Each row below is a small network's average activation on inputs in which a field has the value named, seen along a few directions.
Values that are neighbours, or in one group, have similar rows; names and order tell nothing.
In the rows, zero is written as 500.
Random noise pushes rows far along 3 fixed directions. That doesn't count. These rows show it; they differ only by the noise:
[431 550 582 406 527 456 480 453 416 480 508 446 515 473]
[610 606 402 537 713 571 607 505 422 427 602 495 344 450]
[435 640 598 496 690 425 344 487 413 438 464 401 434 561]
[467 582 304 411 506 540 546 496 477 545 488 499 501 518]
[595 659 237 550 727 594 563 542 468 471 542 502 338 533]


Values of KAL:
tofuv: [655 592 682 685 811 454 454 411 504 345 658 525 243 568]
zabi: [406 474 753 337 483 356 430 423 363 398 564 405 524 418]
rimib: [463 445 544 510 510 486 465 641 609 564 453 546 599 508]
ziri: [411 292 935 503 474 391 532 532 468 441 689 438 539 443]
firud: [523 311 270 445 300 608 632 583 573 609 429 627 708 393]
firef: [567 485 570 504 372 553 517 446 359 496 606 475 541 345]
pupu: [551 455 591 443 485 518 650 339 389 553 535 544 475 451]
kiz: [686 731 410 686 790 599 555 511 354 403 505 497 317 543]
vig: [514 471 469 621 428 485 498 491 425 453 481 472 538 310]
lagaz: [636 565 311 611 697 567 508 530 626 397 566 592 283 686]
garif: [435 473 685 506 405 446 288 497 516 488 296 460 588 416]
rud: [541 553 465 550 681 571 566 398 513 440 610 538 314 482]
tize: [527 514 607 678 704 361 273 617 534 455 481 447 308 761]
suful: [487 412 411 506 373 495 472 567 674 551 429 518 702 458]
ger: [550 525 557 626 615 565 567 544 575 407 529 499 370 714]
bugi: [573 559 398 499 430 594 511 536 464 451 464 544 514 385]
dafib: [604 432 856 709 678 401 460 557 562 492 540 373 364 465]
The values of KAL form a ring.
Fewest steps between ger and ziri?
Answer: 2
Which values are neighbours of firud? Give them in the order they are listed.
Answer: garif, suful
Which values are neighbours of bugi? Give them in the order they are listed.
Answer: firef, vig
Which values are neighbours of tofuv? Give them in the order they are listed.
Answer: lagaz, rud
